Each row below holds a small network's activations on one input, seen along a few directions.
In each table, some parts of the input vary, and every possible input appears once, in random order.
Descriptions start from the smaller parts, as in this example, which fits no table here: ring(8) and (point or ring(11) or (values(2) and line(6))).
Shared parts are said once, and a part with two or three values counts as separate values.

Rows:
r1: [ 14  16  42  56 -14  12 -18  13 -14  21  -8  -5   3 -27   5]
r2: [  3  18 -68 -45   4   4  -2 -42 -24 -19  -2   1   4  -8  17]
r3: [ 18 -37  25  26 -18 -50  10   6  28  12  17 -25   6  55  14]
r4: [ 17  41   3 -19   8  12 -55   4 -23  -1 -27 -17  -5 -51   2]
r5: [ 46   6  43  42   5 -15  -5  15  10 -12  40 -41 -16   8  -3]
r6: [-11 -35  27  22 -32 -35  49  53  61  22  25  12  -7  18  -7]
r7: [ 30  43 -10 -17   1  12  -2  51  40 -12  45  -2 -40 -34 -40]
r8: [-36  22 -70 -37  13  17 -13 -28 -28  -8 -17  -7   1 -29  20]
r9: [-44 -28 -11  -2  36  28   7 -20 -23  10 -53  37  26  25  24]
r10: [ 24  24 -47 -52  25   4  15 -43   3 -33  36 -40  -9  25  -5]
r11: [ 19  22  20 -47   1  44 -35  36   8   3  11  26 -11 -75  -8]
r12: [ -2 -50  18  29 -28 -44   4  -2  -1  36 -30  12   6  28  19]
r13: [-13 -40  41  29  -5 -25  -7 -11  -4  37 -49  30  22  -3  26]
r14: [-34 -32 -38   7   2  -3  15 -19 -16  -4 -11   6  12  60  -9]
r15: [-37  19 -15 -83  22  48   8   8   2 -16  11  43  10 -61  17]
r16: [-24 -17 -18   3  14   4  25 -26  -6 -25  -7  -8   5  81   1]
r17: [ 24   1  35  40  -8   0  21  57  38  -3  50  -8 -26 -25 -19]
r18: [ 12  55 -11  -3 -10  12 -50   7 -16   8 -16 -15 -11 -39  -2]
r19: [-40 -11 -17  -5  -8   7  77  32  43 -18  27  28   2  48 -25]
r20: [ -9  23 -71 -42   0  -8  -1 -41 -17 -10  14 -21   3  -6  -6]
r21: [ 16 -19  73  16  -8  37  -2  33   5  20  16  25   3 -65   4]
r22: [-58 -31  36 -36  32  44  40   3   4   8 -19  81  27  -4  13]
r23: [-55  -9 -18  13   8  21  12 -32 -20  14 -40  37  12  38  20]
r24: [ 26  34 -20  -9  -3 -14 -44  12 -19  -5   5 -31 -17 -24 -31]
r25: [-15  36 -50 -54   6  16  48  19  40 -35  51   8 -14 -16 -27]
r26: [  4 -38  18  32 -26 -45   5  -8  24  10 -12 -13  11  46   5]
r27: [ -8 -44  11  33 -29 -48 -11   7   7  24  -6   0  14  34   4]
r28: [-38 -30 -31  19  -1   8  18 -36 -16  -5 -30  14  -2  52   7]
r29: [-25 -50  75  -3 -13   3  27  20  28  45 -18  56  19 -28  23]
r30: [ 43  44  -6 -13  13 -11 -32  -4  -9 -28   7 -34 -17  -6 -24]
r31: [ 55  42   2 -14  18 -10 -25  -3   3 -20  30 -45 -29  -1 -22]
r32: [-20 -39  18  35 -18 -22  -5  -4  -6  46 -34  20  23   9  18]
r33: [ -7 -23 -19  -4  12   0  35 -22   5 -17  15 -25   0  88  -4]
r34: [ 20  -2  33  48 -15 -16 -12  18 -16  11  12 -29  -2 -16 -19]
r35: [  5  24 -55 -47  23   5   4 -41  -6 -42   9 -29  -2  16   0]
r36: [ 19   3  55  45   4  13 -25   7 -19  13 -16  -4   8 -39   7]
r37: [ 32  -5  32  49 -18  -7 -10  11 -21  11  -2  -3   1 -13  -3]
r38: [ 36   6  34  49  -6 -12 -10   4   5 -17  15 -26  -6   2 -13]
r39: [ 41  40 -14 -12 -11  -5 -37  -7 -24  -2  -9  -8 -10 -24 -13]
r40: [-28  25 -51 -51  24  18 -20 -27 -28 -18 -31   0   5 -37  33]
Describe the family of inputs behind these rows.
Answer: ring(5) and (values(2) or line(6))
Changing only the ring(5) part turns r37 into r39. The same change can be made to r17. Which row results?
Answer: r7
Changing only the ring(5) part turns r26 into r16. The same change can be made to r3. Which row results?
Answer: r33
Which other rows does r6 become when the values(2) part takes its other values? List them by row number.
Answer: r29
List by row number the other rows that have the ring(5) part in common with r2.
Answer: r8, r10, r15, r20, r25, r35, r40
Which other rows does r4 become when the line(6) part takes its other values? List them by row number.
Answer: r18, r24, r30, r31, r39

Rows:
r41: [ 37  30  -6  32 -14 -18 -18   4 -23 -22  28 -35 -10  -1 -27]
r42: [-25  -1 -29 -33   3   1  39   2  20  -7  17  23  -2   3  -9]
r43: [-32 -81  53  42  -9 -23  41   3  19  28 -17  26  32  63  22]
r44: [-40 -16 -11 -55  33  45  11  -2   7   4 -29  24   7   1   9]
r45: [ 32  27  -2  20 -16  -4   1  12   2 -21  58 -24 -22 -18 -19]
r46: [ 10  21  33 -37  24  40 -16  23   7   3 -13  13  -4 -53   4]
r47: [ -3 -10 -42  -3  -1 -12  -5 -43 -26  -6 -22   0   3  31  17]
r48: [  2   4 -39   4  17 -18  11 -29   1 -24  -3 -27  -6  57  -6]
r49: [-43 -10 -26 -44  22  19 -17 -13 -10  13 -49   5  13   6  31]
r50: [ 17  32  12 -15 -12   4   0  32  18 -11  39  11 -13 -41 -14]
r51: [ -1  25  12  -9  -3  15 -43   2 -18  11 -26   0  11 -55  10]
r52: [ 21 -44  83  85 -22 -27   0  42  19  50  -6  16   0  -6   4]
r53: [ -7   5 -39   1  -6  -7  36 -19  12 -23  28 -11  -7  30 -13]
r54: [ 30  20   1  12 -17 -14 -41 -15 -29   6  -3 -21  -2 -16 -11]
Changing only one part turns r53 into r45. The same change can be made to r44. Which row results?
Answer: r46
Describe the family of inputs behind these rows.
Answer: values(2) and (point or ring(6))

Rows:
r55: [-41 -31   1 -21   7  -9  31  -7  15   6 -10  26  16  37  -1]
r56: [  9  52 -10 -29   7  32  -8  15  -5  -7  -1   0 -15 -50  -6]
r57: [-43 -26 -24 -26  10  10  41  -2  10  -8  -3  16   8  25   1]
r58: [ 39 -19  60  47 -36 -17 -40   8 -11  38 -31  -5   0 -19   3]
r59: [-25 -11 -45 -34  15  27  15 -17  -5 -13  -4  27  -4  34  -7]
r60: [ -5 -23  36  19   3  11   4  33  32  22   8  21   8 -40  13]
r61: [ 78  38  14  29 -21 -45  -9  52  43 -18  71 -59 -50   2 -55]
r62: [-12  -6  20 -11  12  23  21  21  -3  -8  28  32   3 -56  -4]
r63: [ -3  -3  48 -19   9  12  12  24  19  13   7  31   9 -25  -3]
r64: [-36 -42  -3  12   1  -1  28  -1  27  11 -10  15  19  35  18]
r65: [ 17  59 -30 -26  11   7 -64 -10 -32 -30  -6 -26 -14 -69   0]
r66: [-36  19 -63 -36   5  14  21 -17  -6 -10 -10   4   0  22 -15]
r67: [  2 -21  51  28 -24 -10   8  28  12  28   3  28   9 -28  18]
r68: [-11  33 -74 -38  22  -8 -26 -53 -31 -30 -17 -24  -4   4   6]
r69: [ 23  46 -20 -44   5  25 -46   0 -25 -11  11 -22 -10 -52   1]
r70: [-26 -39  10  27 -25 -23  26  -1   5  19 -13  25  21  45  21]
r71: [ -9 -29  18  49   2 -17  -1  -8 -25  17 -31   0  14  57  23]
r72: [ 29  -9  57  46   1  -4 -25  29 -22  24 -20   4  -2 -15  19]
r73: [ 46   4 -22  36  -8 -40  34 -13  30 -50  68 -80 -24  81 -38]
r74: [  0 -41  22  59 -21 -30 -12 -24 -22  34 -32 -12  21  45   4]
r75: [ -6  19 -59 -43  20  -2  -5 -59 -14 -19 -10 -24   2   4   4]
r76: [  9  30  11 -25   7  44  -3   0   8  -8   4  20  -9 -38  -1]
Changing only one part turns r56 into r66. The same change can be made to r60. Which row results?
Answer: r64
Describe the family of inputs behind these rows.
Answer: values(2) and (point or line(10))
Which other rows does r75 become when the values(2) part takes its other values? List them by row number.
Answer: r69
Which other rows does r61 become when the values(2) part takes its other values? List them by row number.
Answer: r73

Rows:
r77: [-43  25 -98 -60  32  17  34 -51 -52 -23  13 -27  -1  17 -12]
r78: [ 27  27  44  21 -27   5 -38  20  24  14   2  -8  -3 -55   6]
r79: [-97 -62 -47 -24   5  22  59 -44   4  20 -46  62  33  74  32]
r80: [ 11  54 -44 -29   4  -3 -27  -3 -11 -11 -11  -9 -11 -23 -30]
r81: [-48 -90  61  41  -1 -19  26   2  -2  42 -55  60  48  40  40]
r82: [  1  37 -59 -70  21  10 -27 -14  -2 -25   0 -18 -17 -18  13]
r83: [ 20 -22  51  50 -33 -35 -31  27  38 -14   7   3  20   4  -9]
r84: [ 21  34  15   2  16  25  -5  41   6 -11  29  -6 -23 -61 -10]
r85: [ 26  35   3 -40   5  32 -19   6 -12  -9  28  -3 -17 -73   2]
r86: [ -6  40 -75 -34  27  22  11 -44 -27 -40  12 -29 -13  14 -13]
r87: [ 45  12  60  49  -5  10 -31  28   4  12  -2  -7 -13 -21  -2]
r88: [ 17 -47  26  59 -28 -51  39   1  36  11   8  -4  -1  65   5]
r89: [ 25 -42  62  37 -16 -35   8  32  -5  34  16 -13   1  37 -22]
Describe the family of inputs behind these rows.
Answer: values(2) or line(11)
Which other rows belong to the same alternative as r81? List them by row number.
Answer: r79

Rows:
r90: [  7 -24  37  42  -5 -22  -5  10 -15  15 -12  -6   4  27   0]
r91: [  7 -17  39  19   4  -2  35  19  35  -8  14  20  -3  12 -16]
r92: [ 69  24  40  50   1 -13 -26  46  11 -16  32 -56 -22  -5 -43]
r93: [ 50  27 -22  17  -9 -45 -16   2  23 -40  51 -72 -26  23 -19]
r94: [-16 -19  -4  -8  -1 -24  32  -8  22  -2  19 -17  10  33  -8]
r95: [ -2   3 -32 -13  -1 -14  -9 -38  -8   1 -26  -6   6  26  -4]
r96: [-19   5 -21 -18  19  43 -11 -23 -23 -19  -9   3  -1   2  14]
r97: [ -1  -3  11 -17   4  -1 -32  -1 -13  20 -36  13   5 -29  24]
r98: [-18   2 -41 -14  -9   7   0 -16  -5  -2  -4   0  -5  36   0]
r99: [  1 -18  31  -4  -5  12  20  27  25   5  16  35   5 -33   6]
r100: [-14   0   3  -9  -4  -6 -25   7 -15  16 -32  13   5 -35  20]
r101: [ -3   4 -14 -20  23  25 -18 -42 -28 -15 -30  -4   9  -7  10]
r102: [ 42  55 -57 -32 -12 -18 -25  -7  -2 -33  38 -33 -35   6 -31]
r103: [ -3 -12  29  46  -7   0  24  25   9  12   0  10  -2  27  -6]
r104: [ 38  64   3 -16 -10   1 -34  13   3   3  11 -16 -19 -85 -10]
r105: [  9 -28  -2  16   2 -34  -2 -32  -7   7 -15 -23   5  41  13]
r106: [-11 -18  22  23  -4   8 -10  13  -1  26  -6  19   4 -16  10]
r107: [ 36  63 -31 -27  21  40 -25 -26 -26 -38  21 -29 -22 -42 -14]
r108: [-14   7 -15 -44  37  36  14  -8  -6 -24  11   9   0 -10   8]
r109: [  1 -18  34  42  -7   2   2   9   0  11   0   6   1  35   3]
r110: [-11 -16  -2  -8  11 -20  38  -5  36 -15  23  -7   0  27  -6]
r111: [-18   8 -24 -10  20  18 -17 -27 -31 -18 -18   2  12  -7  10]
r112: [-23  11 -31 -15  20  38   7 -12 -17 -16  -8  11   1  -5   3]
r113: [-21  10 -14 -40  29  30   7 -12 -10 -15   5   4  10  -7  -3]
r114: [ -4   2 -41 -43   5   4  36  -7  16 -16  14  17 -12  15 -15]
r115: [ -6 -17  45  14   0  -8  18  19  19  10  12   1   9  19 -17]
r116: [-18   3   3  -9  -6  15 -20   8  -3  11 -19  22   3 -23  18]
r117: [ -6 -26  38   2 -18  11   5  20  14  17   9  23   3 -15   4]
r118: [-18   3  13 -34   0   7  -5  19  10  12  -7  18  11 -32   9]
r119: [-15 -14 -20  25 -12 -15  36  -5  14  -1   6 -13   2  41   6]
r120: [ 52  29  35  18 -15  -2 -36  46   2   6  34 -33 -30 -75 -24]
r121: [ -4 -25  29  23 -13 -12 -15  10 -21  28 -16  10   7 -22  12]
r122: [-16   0 -35 -39   2  -5  21  -7  10  -1   7   2   3  21 -19]
r123: [ -4   4   7 -35   3  16  10  20  20  -3  -2  35   1 -39  16]
r124: [ 27 -19  46  38  -2 -16  -4 -11 -11  22 -23  -1  13  29   4]
r125: [-13 -18 -16  21  -2 -17  13 -17   9   3   2 -19   3  42  12]
r126: [-13 -14  22  26 -15  10  12  25   2  25  -1  27   2 -17   5]
r127: [ -5 -19 -13  28 -15 -37   8 -20 -11  -4  -2 -20  19  41  18]
r128: [-13   0 -47  -2 -11 -17  -6 -20 -15  -7 -17  -1   9  26  -2]
r129: [ 15 -21  38  18 -10  -7 -17 -10 -16  32 -24  15  16 -17  15]
r130: [-20  11  -1  -7  -6  12  -1  21   3  16 -15  30   2 -30  12]
r131: [-26  12 -45  -4  -2   0  23  -8   0  -8  -1   9  -1  21 -16]
Changing only one part turns r103 into r112. The same change can be made to r124. Which row results?
Answer: r101
Describe the family of inputs behind these rows.
Answer: ring(6) and (point or line(6))
Start at r110 and move only the line(6) part, one step at a time. The first step leads to r94. Which rows follow, in order?
Answer: r119, r125, r127, r105
Start at r114 and move only the line(6) part, one step at a time. The first step leads to r122. Which rows follow, in order?
Answer: r131, r98, r128, r95
Start at r120 and move only the ring(6) part, one step at a time. The first step leads to r104. Which rows follow, in order?
Answer: r107, r102, r93, r92
List by row number the other rows that have the ring(6) part in common with r100.
Answer: r97, r104, r116, r118, r123, r130
